A small network was shown many inputs. Here are its activations along a few directions, one row for each input.
In each table, some parts of the input vary, and every possible input appears once, in random order.
A made-up example of a description, with smaller parts first: ring(5) and (point or line(9) or (values(2) and line(6))).
Shared parts are said once, and a part with two or three values counts as separate values.
In the rows, zero is written as 128.

Other details of the inputs vary at random and push rows far along three fixed directions, the same in every table; ignore that.

Table:
x1: [108 100  88  68 152 126 185 107 156 126 186 103 128]
x2: [132 141 105 131 148 189 146 125 147 119 157  82 134]
x3: [ 56  67  52 163 138 117 101  68 108 159 135 103  92]
x4: [126 124 182  44 103  86 157 143 131 114 110 176 123]
x5: [132 146 178 115 114 109 119 142 113 115  94 151 114]
x6: [135 131 132 183  97 132  84 124 112 133 114 160 130]
x7: [105  95  54 172 160 132 119  96 110 135 164 103 125]
x8: [155 118 150  90 122 113 143 155 140 138 126 161 147]
x9: [152 173 181  97  81 144 143 153 157 101 121 155 144]
x10: [ 88 139 135  53 110 143 175 118 169 115 139  86 108]
x11: [154 163 149 140  96 138 116 148 137 115 115 149 156]
x12: [141 171 106 191 159 216 119 128 135 114 145  51 116]
x13: [156 137 139 142 136 108 125 144 115 122 127 144 148]
x14: [150 102 130 129 153  88 128 127 113 141 137 158 140]
x15: [118 115  87 116 139 168 146 119 145 128 163 100 144]
x16: [129 148 118  72 141 155 191 129 165 100 174  87 143]
x17: [126 148 102 132 147 153 158 122 150 118 157  74 134]
x18: [151 129 133 143 139  99 127 138 121 136 127 138 143]
x19: [127 105 108 124  98 103 113 130 126 139 129 177 151]
x20: [175 178 148 216 159 153  94 141  99 109 112 105 142]
x21: [124 140 186  67 102  99 147 140 147 126 101 144 124]
x22: [136 168 184 136 114 128 115 142 124 116  87 121 113]
x23: [150 121 145  82 125  88 158 146 135 126 139 159 157]
x24: [175 180 146 213 138 179  87 153 106 117 106 105 147]
x25: [133  77 121  78 137  56 156 126 135 155 143 171 142]
x26: [129 142 122  74 149 143 189 129 164 110 171  88 121]
x27: [141  89 105 184 153  74  92 120  92 159 119 160 127]
x28: [152 107 114 200 151 129  79 126  97 158 113 144 132]
x29: [134 119 115 143  99 115 105 132 126 135 121 165 152]
x30: [162 219 200 193 130 173  93 157  98  79  77 101 101]
x31: [156 118 121 194 148 138  81 135  93 143 116 148 133]
x32: [132 162 107 133 146 170 161 126 149 106 159  67 140]
x33: [ 57  69  80  45 118 109 171  89 143 130 163 125 102]
x34: [148  94 134  92 130 108 136 139 128 145 138 173 149]
x35: [ 76 107  99 104 126 131 143  94 139 131 138  99 103]
x36: [125 115 137  80  89 109 139 142 151 135 127 182 144]
x37: [163 154 150 153 125 146 114 159 123 125 114 134 146]
x38: [ 89 144 133  72 114 150 169 113 168 115 135  79 109]
x39: [ 83  45  88 158 127  58  76  90  79 175 106 179 102]
x40: [157 123 137 142 132 131 111 145 115 132 125 155 153]
x41: [133 154 111 127 159 167 160 123 143 104 165  75 121]
x42: [160 132 160  91 144  99 158 143 140 127 135 143 139]
x43: [175 173 146 213 145 179  83 152 101 113 110 112 142]
x44: [136 165 200  72 102 114 149 153 143 107  98 140 120]
x45: [ 73 111  81 171 136 145 104  87 117 141 127  78  91]
x46: [159 144 148 142 136 105 128 149 121 125 121 139 142]
x47: [ 57  69  56 162 137 116 101  70 111 160 134 102  94]
x48: [ 70  98  76 158 137 137 109  84 110 137 133  95  92]
x49: [150 164 177  91  77 136 144 153 153 105 122 162 142]
x50: [136  79 122  83 146  65 153 123 130 153 149 165 133]
x51: [119 129  95 123 146 137 159 116 150 127 159  87 138]
x52: [123 123  78 179 173 154 125  98 120 131 158  78 122]
x53: [127 145 173 128 115 111 113 134 120 125  90 139 116]
x54: [137  92  97 190 135 112  80 125  97 165 116 155 144]
x55: [112 102 152  97 114  81 122 123 112 137 104 170 118]
x56: [163 145 148 157 150 113 125 140 123 131 118 126 137]
x57: [138 168 202  72 101 116 148 156 143 107  96 139 118]
x58: [153 120 150  89 136  85 156 145 139 133 133 153 141]
x59: [ 93 155 122 123 127 167 141 112 140 106 130  72  96]
x60: [108 153 113  85 100 177 165 128 180 112 152 104 132]
x61: [147 154 154 141  97 137 109 151 134 123 108 161 138]
x62: [ 94  79 106 171 126  85  76 100  91 164 101 150 103]
x63: [142  96 103 180 131 113  84 129  95 156 120 161 150]
x64: [144  90 129  96 132 103 135 136 131 153 135 168 142]
x65: [ 81 124 101 113 129 147 137 105 127 112 138  98  94]
x66: [ 50  62  57 101 131 113 137  73 125 146 153 116  98]
x67: [153 110 135 136 138 118 113 143 117 145 123 160 135]
x68: [160 133 144 148 133 131 111 152 120 136 115 147 138]
x69: [124 140 184  70 102  99 145 140 145 125 102 144 123]
x70: [153 153 146 136  96 131 114 147 135 119 113 155 155]
x71: [ 83 127 107 118 125 145 137 103 137 121 132  87  98]
x72: [104  97 138 113 115  83 111 119 111 145 104 162 110]
x73: [ 82 123 101 117 130 148 136 102 129 115 137  94  96]
x74: [107 151 113  78  99 174 167 135 176 108 154 110 128]
x75: [120 116  95 114 137 158 149 123 152 137 155  98 133]
x76: [139 183 172 186 129 154  90 141  97 101  86 108 100]
x77: [145  99 120 144 157  86 123 120 112 150 134 148 129]
x78: [101 177 118 178 142 195 115 111 120  94 121  54  89]
x79: [143 104 113 152 127 118 104 133 112 150 124 156 156]
x80: [125 145 101 120 144 154 163 120 149 113 162  80 143]
x81: [154 116 148  93 123 113 141 150 142 143 124 160 150]
x82: [130 153 104 130 154 168 158 123 144 103 165  74 134]
x83: [139 161 103 181 156 209 121 126 131 112 149  64 123]
x84: [140 100 126 102 117 104 132 143 132 150 131 164 153]
x85: [158 215 198 197 128 169  88 154 102  88  74  98 101]
x86: [152 123 148  92 115 115 142 155 142 138 126 159 159]
x87: [128 144 171 131 116 110 111 133 117 124  90 140 114]
x88: [ 87 134 130  53 113 141 177 114 163 110 143  95 108]
x89: [127 116 119 184 100 120  79 119 105 137 116 170 126]
x90: [127 130 167 112 118  99 120 132 109 119  99 160 116]
x91: [117  44  65 179 141  90  73 107  82 173 132 182 141]
x92: [159 137 156  91 113 127 143 162 136 122 128 158 158]
Each input here is: line(4) and (values(3) or line(8) or (values(2) and ring(6))).
Changing only the line(4) part turns x25 into x56. The same change can be made to x47. Which row results?
Answer: x53
Changing only the line(4) part turns x63 into x24. The same change can be made to x61. Which row results?
Answer: x36
Changing only the line(4) part turns x5 into x48. The same change can be made to x49. Which row results?
Answer: x6
Which other rows does x19 become when the values(3) part takes its other values? List them by row number.
Answer: x74, x89
Which other rows does x38 become when the line(8) part takes its other values? List them by row number.
Answer: x21, x35, x53, x55, x66, x87, x90
Which other rows does x23 become when the line(4) part takes its other values? List them by row number.
Answer: x13, x32, x80
A walk changes only the ring(6) part. It starts at x8 and steps to x12. List the rest of the walk in order.
Answer: x83, x43, x63, x84

Table:
x93: [ 87 142  87 177 139 157 114  91 125 117 138  64  93]
x94: [171 175 229 109 107  90 117 171 119 111  69 169 133]
x95: [142 171 168  47 110 154 189 158 171  92 138 110 151]
x96: [142 172 150  81 115 176 168 148 165  94 145 107 136]
x97: [ 67  51  44  79 118  98 156  81 148 155 176 131 131]
x98: [ 86  37  20  98 149 101 159  95 138 163 193 133 135]
x99: [153 133 149  28 133 131 207 149 181 114 171 122 156]
x100: [125 165 118 149 128 200 128 134 147 113 138  76 127]
x101: [119 170 136 138 136 186 136 125 140 101 128  71 101]
x102: [108 173 128 150 127 180 133 120 144 109 123  62 101]
x103: [144 143 125  57 133 139 193 151 171 106 170 118 146]
x104: [147 147 154 221 144 126  61 129  71 130  82 132 108]
x105: [ 45  52  39 116 129 115 132  70 135 167 154 103 101]
x106: [110 126 144  34 115 138 181 131 166 115 143 120 116]
x107: [132 175 180  53 120 161 180 153 160  91 127  95 120]
x108: [180 148 141 227 163 123  77 139  88 140 104 133 140]
x109: [ 52  52  58  77 133  98 154  81 135 152 161 116 109]
x110: [162 104 188  57  92  68 133 170 132 144 105 227 162]
x111: [136 135 147 210 131  98  64 123  82 136  83 146 111]
x112: [120  35  99 124 120  55  90 116  94 183 116 219 145]
x113: [125 168 116 154 128 198 130 129 147 107 142  76 123]
x114: [153 144 199 114 118  80 117 153 105 120  84 174 129]
x115: [129 129  63 216 174 181 113  98 122 131 167  63 124]
x116: [160 130 204  87 110  85 120 162 116 131  82 192 132]
x117: [147 126 190  98 105  79 117 151 118 135  90 195 125]
x118: [134 138 140 227 145 111  59 120  70 133  82 134 108]
x119: [151 141 159 203 135 120  67 133  84 132  81 151 110]
x120: [101 127 141  41 111 141 176 131 169 122 139 114 117]
x121: [140 109 125  45 138 129 194 135 172 131 174 121 152]
x122: [154 168 105 203 169 206 121 127 133 119 149  45 132]
x123: [164 118 174  94 106  83 122 156 120 133 111 210 149]
x124: [160 141 207  92 114  80 126 159 110 119  90 184 128]
x125: [139 182 159  71 105 153 179 146 172  87 143 105 140]
x126: [ 45  53  36 121 128 111 132  65 133 163 160 104  98]
x127: [125 182 115 175 123 193 128 123 143 102 139  68 120]
x128: [170 170 166 212 124 125  74 147  95 118  86 145 137]
x129: [188 124 194  72 129  63 147 170 128 140 111 199 168]
x130: [111 159  86 193 147 187 117 107 124 108 143  61 121]
x131: [171 131 123 243 168 122  61 130  79 155 102 132 142]
x132: [ 50  56  47 108 131 120 136  74 136 159 161 110  98]
x133: [154 130 134 212 136 120  67 131  80 136 100 155 132]
x134: [113  47  96 132 121  40  99 105  93 168 124 211 142]
x135: [114  38 103 110 111  33  99 114 103 180 115 220 152]
x136: [ 99  52 109 143 135  50  86 106  82 171 101 185 122]
x137: [107  35  83 140 116  54  87 104  98 181 131 216 135]
x138: [159 117 182  82  91  70 126 163 128 143  99 213 158]
x139: [ 58  39  26 106 119 115 137  78 141 173 170 124 129]
x140: [184 170 214 107 108  98 128 176 119 107  90 182 158]
x141: [132 136 133 239 139 110  49 115  74 139  81 130 105]
x142: [145 171  87 211 165 202 117 134 128 110 151  52 125]
x143: [153 176 102 182 158 198 130 143 137 109 149  59 131]
x144: [205 150 205  84 120  90 142 198 130 125 106 192 170]
x145: [ 98 137 137  56 105 128 177 121 166 115 141 112 113]
x146: [103 125 144  28 106 133 183 132 173 120 142 124 118]
x147: [147 124 195  84  95  56 129 149 122 134  90 203 129]
x148: [158 167 176 211 127 132  70 142  91 122  77 141 108]
x149: [145 167 162  53 109 166 180 155 173  96 145 119 142]
x150: [103 138  75 183 145 178 116 103 123 120 144  67 123]
x151: [107 157  79 205 134 196 107 106 131 121 141  59 116]
x152: [124 176 120 149 120 186 139 129 150 104 141  76 125]
x153: [116 126 128  48 104 142 177 136 172 117 159 132 140]
x154: [146 176 165  58 112 161 185 153 165  85 147 112 140]
x155: [ 50  54  49  94 129  99 143  73 138 156 159 111 104]
x156: [ 64  40  27 110 136 122 136  77 126 162 177 119 124]
x157: [128 174 115 162 140 198 128 126 133 100 142  66 124]
x158: [157 170 188 183 131 110  88 146  89 111  78 145 116]
x159: [150 131 131 219 129 111  59 128  85 142  90 153 136]
x160: [116  15  57 166 158  34  88  90  83 198 140 201 145]
x161: [175 165 166 212 134 143  70 153  85 123  84 140 138]
x162: [166 162 159  56 136 152 199 155 177 101 164 108 151]
x163: [145 166 161  53 110 170 179 156 174  97 143 115 142]
x164: [ 57  54  54  94 139 114 146  80 127 151 162 107 101]
x165: [114 154 152  62 124 144 176 132 152  98 142 101 112]
x166: [147 183 106 197 170 192 128 121 133 105 149  52 126]
x167: [117 176 125 170 140 192 123 116 132  99 128  63  93]
What do these inputs look like to the network?
Answer: line(5) and (values(3) or (values(2) and ring(6)))
Changing only the line(5) part turns x130 into x140. The same change can be made to x96. Which row results?
Answer: x149
A walk changes only the line(5) part. It starts at x93 and steps to x111. List the rest of the walk in order.
Answer: x141, x155, x94
Which other rows does x99 become when the values(3) part takes its other values? List them by row number.
Answer: x108, x142
